A small network was shown many inputs. Here are its activations along a few directions, one row for each input.
In each table, some parts of the input vary, and every possible input appears once, in random order.
A made-up example of a description, with smaller parts first: values(3) and (point or line(9) or (line(6) and ring(8))).
Shared parts are said once, and a part with two or three values counts as separate values.
In the rows, zero is written as 128.

Other details of the inputs shift rows strongly along three fixed directions, in all tables alike. That doesn't count.

Table:
r1: [119 121 159 124 113 126 138 126 112 134 128 150 125 149]
r2: [145 131 133 137 130 130 126 113 131 130 128 123 132 109]
r3: [116 125 166 120 119 124 134 135 119 134 132 149 121 143]
r4: [ 69 107 105 224  83 132 173 179 111 118  92  94 119 106]
r5: [147 128 134 130 127 123 124 124 128 118 127 113 131 113]
r6: [136 141 122 133 128 133 120 114 148 121 135 114 120 132]
r7: [143 130 133 128 129 117 123 122 129 121 120 110 138 117]
r8: [143 127 131 127 131 120 131 115 133 120 115 111 133 123]
r9: [106 140 156 128 111 129 125 128 122 143 148 148 120 162]
r10: [116 124 157 121 115 120 136 124 113 137 121 146 131 153]
r11: [119 105  95 108 145 131 131 144 128 134 131 147 128 123]
r12: [110 129  81 103 151 134 118 152 132 132 135 140 126 138]
r13: [118 108  97 110 143 128 124 151 123 135 136 144 132 117]
r14: [108 144 153 120 111 136 131 125 117 137 132 147 122 167]
r15: [141 149 122 130 127 136 121 118 133 125 131 110 132 131]
r16: [144 128 132 137 131 134 128 108 133 127 122 126 131 113]
r17: [138 148 121 125 129 136 124 116 140 118 126 111 125 134]
r18: [142 129 134 134 134 131 129 111 136 123 123 123 127 112]
r19: [147 125 132 130 129 126 132 117 132 117 122 115 127 119]
r20: [117 125 164 121 119 120 135 135 115 130 130 146 121 146]
r21: [135 145 125 134 128 130 112 120 144 122 141 112 126 126]
r22: [110 130  81 105 147 134 116 152 127 133 139 138 132 135]
r23: [150 126 131 134 125 126 129 119 127 123 127 115 133 116]
r24: [136 144 125 134 132 130 115 120 149 120 136 113 119 129]
r25: [122 107  94 113 141 131 128 146 122 141 135 146 134 120]
r26: [117 109  94 105 151 118 124 149 126 134 124 139 133 129]
r27: [148 124 132 134 127 134 131 114 133 124 123 120 131 116]
r28: [141 131 137 134 136 128 124 118 136 123 124 122 125 109]
r29: [147 129 130 132 127 120 127 118 128 126 119 111 139 120]
r30: [111 130 165 124 119 124 129 129 114 139 136 154 126 136]
Each input here is: ring(5) and (values(2) or line(4)).
Question: Changing only the ring(5) part turns r17 into r14. The same change can be made to r19. Which row results?
Answer: r1
Question: Which other rows does r18 become when the line(4) part takes its other values? List them by row number.
Answer: r8, r11, r19
Question: List by row number the other rows that have the ring(5) part in common with r5.
Answer: r7, r13, r21, r22, r30
Question: Start at r6 and move only the ring(5) part, one step at a time. The first step leads to r4. Which rows follow, in order?
Answer: r9, r21, r24

Table:
r31: [178 166 106  96 151 144  84  85 165 125 162 111 130 136]
r32: [148 133 145 177 107 124 147 124 127  99  96  73 134  89]
r33: [149 130 147 183 109 130 148 121 132 106 103  83 128  80]
r34: [117 129 169 121 115 117 134 128 113 132 127 143 131 146]
r35: [149 132 148 182 111 124 143 126 129 104  99  77 131  85]
r36: [120 123 172 127 113 123 135 128 118 138 136 149 124 139]
r37: [125 100  60 164 142 129 144 167 126 112 101  93 135  68]
r38: [160 108  37  69 193 128  91 130 149 135 147 140 140 102]
r39: [137 152 133 190 105 135 144 124 146  92 100  61 118 103]
r40: [186 132 123  92 159 135  98  75 156 129 149 134 131 116]
r41: [118 127 172 127 116 126 135 126 117 138 131 151 124 136]
r42: [152 134 139 176 105 125 153 121 125 100  87  69 136  99]
r43: [125  99  53 164 136 128 151 162 123 111  86  83 142  83]
r44: [119 127 171 125 116 117 132 130 112 134 133 145 126 141]
r45: [120 124 168 131 114 133 140 117 117 137 131 157 120 137]
r46: [103 155 154 137 107 136 125 126 124 138 144 137 121 160]
r47: [177 169 105  96 153 143  82  81 166 126 159 112 130 134]
r48: [137 159 130 197  98 143 139 122 140 102 111  64 124 100]
r49: [123 128 163 118 110 118 139 127 110 133 121 137 132 159]
r50: [119 121 168 133 113 128 137 116 118 140 132 157 122 139]
r51: [104 146 158 129 112 126 129 129 129 127 136 134 113 165]
r52: [104 156 155 136 107 139 125 127 124 137 142 138 119 160]
r53: [119 123 169 132 115 132 138 117 118 139 131 157 121 138]
r54: [118 130 172 125 118 118 133 130 113 135 131 146 127 141]
r55: [ 92  95  81 106 143 120 132 170 109 142 127 158 135 130]
r56: [120 131 164 119 113 118 140 124 110 134 118 139 133 157]
r57: [122 119 168 133 112 129 138 119 118 139 135 155 122 140]
r58: [ 77 114  68 115 145 132 129 171 128 137 133 150 120 147]
r59: [183 139 124  83 157 124  96  88 150 121 142 118 139 122]
r60: [ 81 111  67 114 142 131 128 174 128 137 137 149 118 149]
r61: [ 94  96  76 106 141 121 138 166 106 143 118 153 137 141]
r62: [122  98  58 164 138 127 144 166 126 110  95  88 140  73]
r63: [ 96  94  83 108 146 122 131 174 111 144 135 161 131 127]
r64: [177 162 109  89 160 134  87  83 172 116 149 109 124 138]
r65: [117 126 172 128 116 123 135 125 118 139 133 151 125 137]
r66: [ 92  92  82 112 146 125 132 166 115 149 134 167 129 121]
r67: [176 166 106  96 153 143  83  82 165 125 161 111 130 135]
r68: [185 139 125  83 155 125  97  91 150 120 143 118 139 124]
r69: [ 93  90  83 111 146 125 133 167 115 148 136 166 128 121]
r70: [121 128 164 118 111 117 139 125 109 133 120 138 132 158]
r71: [103 149 159 129 113 131 130 130 130 127 132 136 113 163]
r72: [118 122 168 133 115 129 138 116 118 140 132 157 123 139]
Question: What do these inputs look like to the network?
Answer: line(6) and (values(2) or line(5))
Question: Changing only the line(6) part turns r59 into r68. The same change can be made to r44. Which row results?
Answer: r63
Question: Changing only the line(6) part turns r38 into r37. The same change can be made to r61. Which row results?
Answer: r42
Question: Which other rows does r72 become when the line(5) part takes its other values? List them by row number.
Answer: r34, r54, r56, r65
Question: List by row number the other rows that have the line(6) part in common with r62.
Answer: r35, r41, r43, r52, r53, r71

Table:
r73: [ 84 114 183 182  72 120 172 137 105 128 102 131 114 161]
r74: [190 166 195 141 120 133 103  63 161 117 152 103 121 117]
r75: [ 95 123 125 120 127 116 127 157 119 132 135 143 121 149]
r76: [120 136  88  51 161 126 100 141 124 147 152 160 137 172]
r77: [ 98 110 138 143 100 121 151 136 111 139 120 142 124 167]
r78: [126 109  72 216 120 149 155 149 134 112  99  79 127  47]
r79: [ 96 121 128 124 133 144 144 140 120 139 125 167 115 130]
r80: [223 128 216 109 136  96 116  50 131 119 108 108 156  92]
r81: [ 80 149 183 171  69 121 163 159  85 128 103 112 134 160]
r82: [ 97 115 129 132 128 130 130 148 126 142 143 160 115 133]
r83: [116 122 100  96 148 142 105 131 127 156 166 175 130 135]
r84: [195 167 177 124 136 147 105  55 161 120 143 117 120 112]
r85: [139 126  43 157 144 128 133 160 137  97  90  56 142  84]
r86: [145 119  36 151 148 131 119 148 144 112 120  76 143  78]
r87: [115 131  96  51 170 122 100 142 135 136 150 167 125 164]
r88: [100 123 132 138  94 129 153 136  99 143 112 138 138 172]
r89: [157  69 130  50 164 107 130 140  98 141 129 182 149 113]
r90: [119 118  96  69 162 126  93 135 140 153 176 176 123 151]
r91: [ 81 117 185 177  78 128 181 133 105 123  91 133 113 159]
r92: [122 127  91  75 160 156 102 118 124 165 168 195 132 136]
r93: [196 172 174 118 127 132  89  61 161 119 158 100 132 122]
r94: [ 90 126 148 141 107 115 136 156 112 134 135 137 122 150]
r95: [184 170 197 133 125 133 113  67 162 106 132 100 117 121]
r96: [ 81 149 172 144  94 118 158 164  96 115  93 115 126 163]
r97: [143 109  44 152 156 129 116 148 159 110 124  85 127  72]
r98: [135 114  51 163 150 129 131 155 155  97 104  71 127  68]
Question: What do these inputs look like to the network?
Answer: values(2) or (line(4) and (point or line(5)))
Question: Start at r92 and move only the line(5) part, one step at a time. The first step leads to r83. Which rows follow, in order?
Answer: r93, r86, r81
Question: Which other rows does r94 become when the line(5) part takes its other values? List them by row number.
Answer: r74, r76, r78, r90
